Each row below holds a small network's activations on one input, seen along a few directions.
In each table, some parts of the input vary, and every possible input appears once, in random order.
A made-up example of a description, with smaller parts first: values(2) and (point or line(11) or (line(4) and ring(8))).
Shared parts are said once, and a part with two or three values counts as separate values.

Other details of the inputs vary at random and push rows far along two fixed directions, the same in every table; ignore that.

A family of inputs:
row 1: [ 4.62  0.59 -1.25 -1.85  7.00 -1.67 -0.45  4.56  0.25 -2.89 -0.70 -0.45
  3.73 -2.30 -4.47  2.11]
row 2: [-1.71  0.16  1.29  1.00 -3.30 -2.22  0.53 -0.33 -0.51 -0.36  1.80 -2.96
  0.63 -0.60  2.76 -3.19]
row 3: [-0.18  0.83  0.30 -1.59 -0.72  3.62 -4.59 -1.07  1.06  0.96  3.79  2.02
 -3.28  0.63  0.11  1.85]
row 4: [-1.85 -3.54  0.35  0.71 -2.32  1.11  2.33 -1.70 -1.65  0.51 -2.51  0.22
  0.43  1.65  2.48 -0.65]
row 5: [-0.56  4.80  0.55  0.70 -1.32 -4.38  3.07 -1.17  0.15  2.96 -2.41 -2.21
 -3.02 -0.99 -1.80 -2.50]
row 6: [-0.62 -1.87 -1.19  0.34 -0.83  4.37 -3.39 -0.15 -1.06  1.08  4.56  2.84
  0.04  0.46  1.62  1.82]
row 7: [-1.45 -1.54 -0.03  1.94 -1.69 -0.78  2.29 -1.48 -1.92  1.23  0.90  0.15
 -0.09 -0.64  2.10  0.92]
row 8: [ 0.20 -1.58 -0.83  0.43 -1.67  3.82 -4.38  0.97 -1.42  1.63  4.64  1.67
  0.61  0.65  1.23  0.58]
row 9: [-0.30 -0.29 -0.46  0.16  0.20  4.33 -4.59 -0.99 -1.03  1.00  3.89  1.69
 -1.67  0.75  0.88  2.50]
row 10: [-0.63  0.97 -0.55  2.16 -3.42 -4.10  3.87 -1.05 -2.37  0.34 -1.39 -3.68
  2.58 -1.61  2.00 -1.50]
row 11: [-1.89 -1.62 -1.24  0.65 -2.01  1.64  1.37 -1.11 -1.81  1.09 -3.01  1.21
  1.07  1.83  2.44 -0.20]
row 12: [ 3.64 -3.01 -0.32 -1.68  5.57 -2.12  1.33  5.04  0.41 -3.31  0.79 -0.65
  4.83 -2.83 -3.75  1.28]
row 13: [-1.64  2.55 -1.57  3.09 -0.49 -2.76  3.85 -2.02 -2.26  0.90 -4.61 -0.61
 -0.98  0.89  1.25  1.29]
row 14: [ 4.50  3.19  1.13 -3.80  5.24 -1.49 -0.21  3.34  3.69 -3.71  0.21 -1.47
  2.23 -2.76 -6.63 -1.50]
row 15: [-2.18  0.64  0.87  2.24 -1.56 -5.92  4.64  0.01 -1.39  1.21 -1.01 -2.70
 -0.14 -0.73  2.40 -2.72]
row 16: [ 3.10  1.20  0.37 -3.44  6.87 -1.79  0.50  2.99  4.14 -2.20 -0.90  0.45
  0.06 -3.51 -6.20  0.78]
row 17: [ 2.69 -0.43 -0.18 -4.45  5.96 -0.35  0.17  3.14  3.14 -3.90 -4.00  1.06
  2.72 -0.31 -4.75  1.70]
row 18: [-2.01 -2.28  1.04  2.20 -1.51 -1.09  2.39 -0.84  0.38 -0.04 -0.45  0.13
 -1.79  1.09  2.84 -1.26]
row 19: [-0.79 -2.69 -0.95  0.87 -1.27  5.16 -3.24  0.18 -0.81 -0.07  2.83  3.34
 -0.36  1.71  1.40  1.60]
row 20: [-1.17 -0.87  1.95 -2.10 -0.94  5.04 -4.54 -1.44  3.48  1.52  0.92  1.22
 -3.03  2.33 -1.35 -0.87]
row 21: [ 0.79  2.93 -0.77  1.42 -2.26 -0.72 -1.33 -2.15 -2.19  0.97 -0.02 -1.83
  0.82 -0.02  1.40 -0.69]
row 22: [-0.43 -4.75  0.62  0.86 -1.47  4.70 -2.46 -0.40 -0.59 -0.62  3.25  2.38
 -1.00  1.44  1.43  1.15]
row 23: [-0.76 -0.19  1.45 -0.74 -0.88  4.09 -4.67 -1.06  3.02  1.05  2.19  2.03
 -4.51  1.22 -1.78 -0.16]
row 24: [-0.04  5.00 -0.70  0.64 -1.41 -4.67  3.18 -1.10 -1.11  2.07 -2.49 -1.90
 -1.69 -0.11 -0.09 -0.47]
row 25: [-0.94 -2.03  0.60 -0.89 -0.60  6.03 -4.63 -0.82 -0.57  0.34  0.18  1.89
 -0.61  2.60  1.16  1.35]
row 26: [-0.36 -0.04  0.38 -0.90 -1.17  4.20 -4.64 -0.81  1.55  0.06  2.10  2.54
 -3.32  2.02 -0.13  1.75]
row 27: [-0.18  2.69 -2.38  2.30 -2.87 -3.72  3.12 -1.23 -2.54  1.13 -2.08 -2.47
  3.02 -0.94  2.06 -1.40]
row 28: [ 0.53  5.91 -0.28  0.34 -2.49 -4.46  2.58 -2.35 -0.74  0.72 -2.27 -2.51
 -0.07 -0.14  0.19 -1.62]
row 29: [-2.73 -1.80  0.77  1.40 -1.52 -3.23  5.71 -1.59 -0.09  0.63 -4.91 -1.78
 -0.13  1.46  3.44 -2.58]
row 30: [ 2.37 -2.94  0.99 -1.99  6.86 -2.66  2.22  4.61  2.78 -4.29  0.70  0.35
  2.92 -3.20 -2.24  0.63]
Each input here is: line(5) and line(6).
Changing only the line(5) part turns row 23 into row 5. The same change can be made to row 19. Which row results?
Answer: row 8
Which other rows does row 3 become when the line(5) part takes its other values? List them by row number.
Answer: row 17, row 24, row 26, row 28
Start at row 4 and move only the line(5) part, one step at a time. The first step leads to row 22. Which rows follow, in order?
Answer: row 7, row 12, row 10

A family of inputs:
row 31: [-1.40 -0.93 -2.41  3.18 -0.86 -5.18  7.51 -0.03 -3.76 -0.43 -6.01 -1.71
  4.37 -0.22  3.04  0.24]
row 32: [-0.32  1.06 -0.43  0.55  1.21 -2.98  3.88 -0.36  0.41  0.84 -3.52 -0.17
 -0.70 -0.48 -1.86  0.09]
row 33: [-5.17  0.81  0.96  2.37 -6.89  2.25 -0.75 -4.93 -1.40  5.59  0.14  0.19
 -5.40  2.80  3.91 -1.76]
row 34: [-0.37  2.64 -0.18  1.08  0.42 -6.48  5.97  0.18 -0.51  0.99 -3.77 -2.94
  1.16 -2.19 -0.75 -2.09]
row 35: [ 0.81  2.10 -1.17  0.42  0.24 -2.22  2.67 -0.36 -1.08  0.62 -3.13 -1.19
  1.62 -0.66 -1.49 -0.08]
row 36: [ 2.92 -2.57  1.45 -4.07  5.64  3.03 -3.47  3.27  4.56 -4.72  1.10  1.53
  0.97 -0.23 -3.59  1.33]
row 37: [-1.79 -1.34  1.70 -0.66 -2.76  4.25 -3.48 -1.56  1.08  1.54  1.96  1.34
 -3.66  2.48  1.26 -0.69]
row 38: [ 0.74  3.11 -1.84  0.29  0.52 -2.73  2.68 -0.56 -1.19  0.31 -2.83 -0.72
  1.36 -0.92 -0.81  0.67]
row 39: [ 0.92 -0.41  0.69 -0.27  0.04  0.87 -1.51  0.86  0.51  0.44  2.98 -0.27
 -0.40 -1.23 -1.20 -0.33]
row 40: [-0.74 -0.09  1.00 -0.49 -3.91  4.43 -5.30 -2.30  0.21  0.24  2.46  0.25
 -1.21  2.37  2.23 -0.73]
row 41: [ 3.33 -0.90 -0.22 -2.65  3.41  5.45 -6.94  2.40  0.74 -2.52  4.37  2.32
  0.81 -0.12 -2.13  2.78]
row 42: [ 3.76 -1.26  0.05 -3.10  5.29  1.41 -3.19  4.50  2.48 -3.29  4.25  1.36
  2.08 -2.70 -4.23  1.75]
row 43: [-0.37 -3.30 -1.02  2.05  0.89 -2.81  4.51  1.48 -1.75 -1.52 -0.53 -0.73
  3.40 -1.15  2.18 -0.31]
row 44: [ 4.19 -0.16 -0.44 -3.41  5.49 -0.73  0.17  3.98  2.09 -3.89 -2.34 -0.42
  4.40 -1.33 -4.26  0.05]
row 45: [-0.11  2.65  0.11  0.82 -0.04 -6.60  5.72  0.06 -0.27  0.07 -3.82 -2.91
  0.85 -1.43 -0.39 -2.42]
row 46: [-0.56  3.48 -1.60  1.11 -0.35 -5.45  5.93 -1.03 -1.56  1.41 -6.34 -2.74
  2.08 -0.65 -0.51 -1.51]
row 47: [-3.30  1.33  2.02  2.03 -7.10  1.21 -2.19 -4.16 -0.87  2.48  2.96 -1.02
 -3.92  1.95  4.64 -2.69]
row 48: [-4.21 -5.30  0.79  2.77 -5.10  4.57 -1.48 -3.21 -2.69  2.57  2.43  2.18
 -2.46  2.99  6.32  0.56]
row 49: [ 3.20 -1.88 -0.40 -3.40  6.29  2.56 -2.85  3.86  3.30 -3.33  1.86  3.08
  0.88 -1.38 -4.77  2.63]
row 50: [-0.02  0.50  0.53  0.31 -0.67  1.53 -3.97 -0.21 -0.26  0.73  5.00  0.26
 -1.96  0.22  0.76  1.12]
row 51: [-1.50  0.47  0.40  1.07 -1.76  3.60 -3.90 -1.86 -0.05  1.89  2.78  2.30
 -4.26  1.86  1.67  1.39]
What is each input in this table made of?
Answer: values(3) and (point or line(6))
Changing only the values(3) part turns row 51 into row 41. The same change can be made to row 48. Which row results?
Answer: row 31
Which other rows does row 46 become when the values(3) part takes its other values? List them by row number.
Answer: row 33, row 34
Start at row 47 and move only the line(6) part, one step at a time. The first step leads to row 45. Which rows follow, in order?
Answer: row 34, row 39, row 42, row 50
Which other rows does row 40 become when the values(3) part takes its other values? List them by row number.
Answer: row 36, row 47

A family of inputs:
row 52: [ 2.43  0.06 -1.62 -1.03  3.85 -1.51  1.59  2.46  0.07 -2.42 -1.17  0.26
  3.65 -1.82 -2.05  1.37]
row 53: [-2.98  1.61 -1.23  2.97 -5.23  0.34  0.54 -3.56 -2.93  3.52 -0.54  0.13
 -1.78  1.62  3.76  0.20]
row 54: [-3.01  1.16 -0.63  2.95 -4.26 -0.26  1.74 -3.62 -2.89  3.38 -2.06 -0.12
 -2.59  2.05  3.37  0.09]
row 55: [-1.29 -1.56  0.80  0.00 -1.87  1.84 -0.74 -0.73  0.45  0.45  0.89  0.63
 -0.82  1.07  1.47 -1.06]
row 56: [ 0.21  0.02  0.00  0.92  1.33 -4.27  4.11  0.80 -0.41 -1.11 -2.13 -2.15
  1.98 -1.61  0.00 -1.01]
row 57: [-2.95  0.86  0.07  3.14 -5.95 -0.97  1.38 -3.52 -3.00  3.31  0.36 -1.02
 -2.09  1.36  4.36 -1.05]
row 58: [ 1.14  0.90 -1.92 -0.13  3.44 -2.16  2.65  1.38 -0.92 -0.94 -3.53  0.18
  2.32 -0.77 -1.53  1.89]
row 59: [ 2.36 -1.87 -0.49 -1.77  5.36 -1.18  1.75  3.04  1.93 -3.46 -2.18  0.45
  3.01 -1.70 -3.41  1.26]
row 60: [-0.28  0.24 -0.62 -0.01  2.48 -3.87  5.28  0.51  0.42 -0.52 -5.82 -0.73
  1.06 -0.08 -0.88 -0.32]
row 61: [-0.73 -3.09  1.78 -0.51 -1.52  3.73 -4.12  0.67  0.67 -0.31  4.38  0.65
 -0.73  0.98  1.52 -1.19]
row 62: [ 0.60  0.95 -1.15  1.02  1.34 -4.06  4.84  0.33 -0.92 -0.92 -3.32 -1.05
  2.00 -1.19 -0.43  0.08]
row 63: [-3.77  0.14  0.99  2.26 -5.94 -0.68  1.47 -3.21 -1.64  3.14 -0.25 -0.98
 -2.51  1.74  4.40 -2.16]
row 64: [ 2.46 -1.20 -0.25 -0.53  3.67 -1.85  1.02  3.06  0.24 -2.86  0.34 -0.80
  3.15 -1.89 -1.58  0.33]
row 65: [-2.25  0.07 -0.39  2.41 -4.08  1.01  0.03 -2.71 -1.96  2.25  0.02  0.34
 -1.97  1.68  2.70  0.09]
row 66: [ 1.14 -4.13  1.27 -2.13  1.08  6.06 -5.45  1.47  1.75 -1.71  4.99  2.34
  0.28  0.28 -0.73  0.73]
row 67: [ 0.53  1.40 -1.38  1.37  0.70 -4.03  3.15  0.69 -1.66 -0.35 -1.46 -1.82
  2.53 -1.41  0.75 -0.23]
row 68: [-1.20 -1.50  0.39  0.28 -0.76  2.28 -1.04 -1.16 -0.25  1.02 -0.13  1.03
 -1.41  1.31  0.96  0.53]
row 69: [ 1.20  4.89  1.27 -2.36 -2.73  3.81 -6.84 -1.72  1.61  2.38  3.06 -0.55
 -3.05  0.80 -2.78 -1.58]
row 70: [ 0.10  6.44  0.09  0.11  1.16 -6.42  4.28 -0.65  1.65  2.52 -2.70 -1.96
 -3.24 -2.34 -3.71 -1.33]
row 71: [ 1.79 -4.60  1.58 -2.76  1.90  5.67 -5.99  2.58  1.89 -2.37  5.71  1.83
  0.80 -0.17 -1.16  0.87]
row 72: [ 2.51  2.23  1.91 -4.12  2.82  4.67 -7.89  0.82  4.60 -2.28  4.22  1.98
 -3.44  0.46 -3.63  1.40]
row 73: [ 2.14 -2.01 -0.27 -2.21  5.29 -1.21  1.90  3.41  2.53 -3.55 -2.62  0.52
  2.90 -1.06 -3.27  0.50]
row 74: [-0.15 -1.03 -0.20  0.15 -2.07  3.05 -3.68 -0.33 -1.23  0.83  3.94  0.84
 -0.05  0.68  1.87  0.58]
What is each input in this table made of?
Answer: values(3) or (line(4) and line(5))
Which of the alternatives is row 63?
Answer: line(4) and line(5)
Which other rows does row 66 become when the line(4) part takes its other values? List them by row number.
Answer: row 52, row 55, row 62
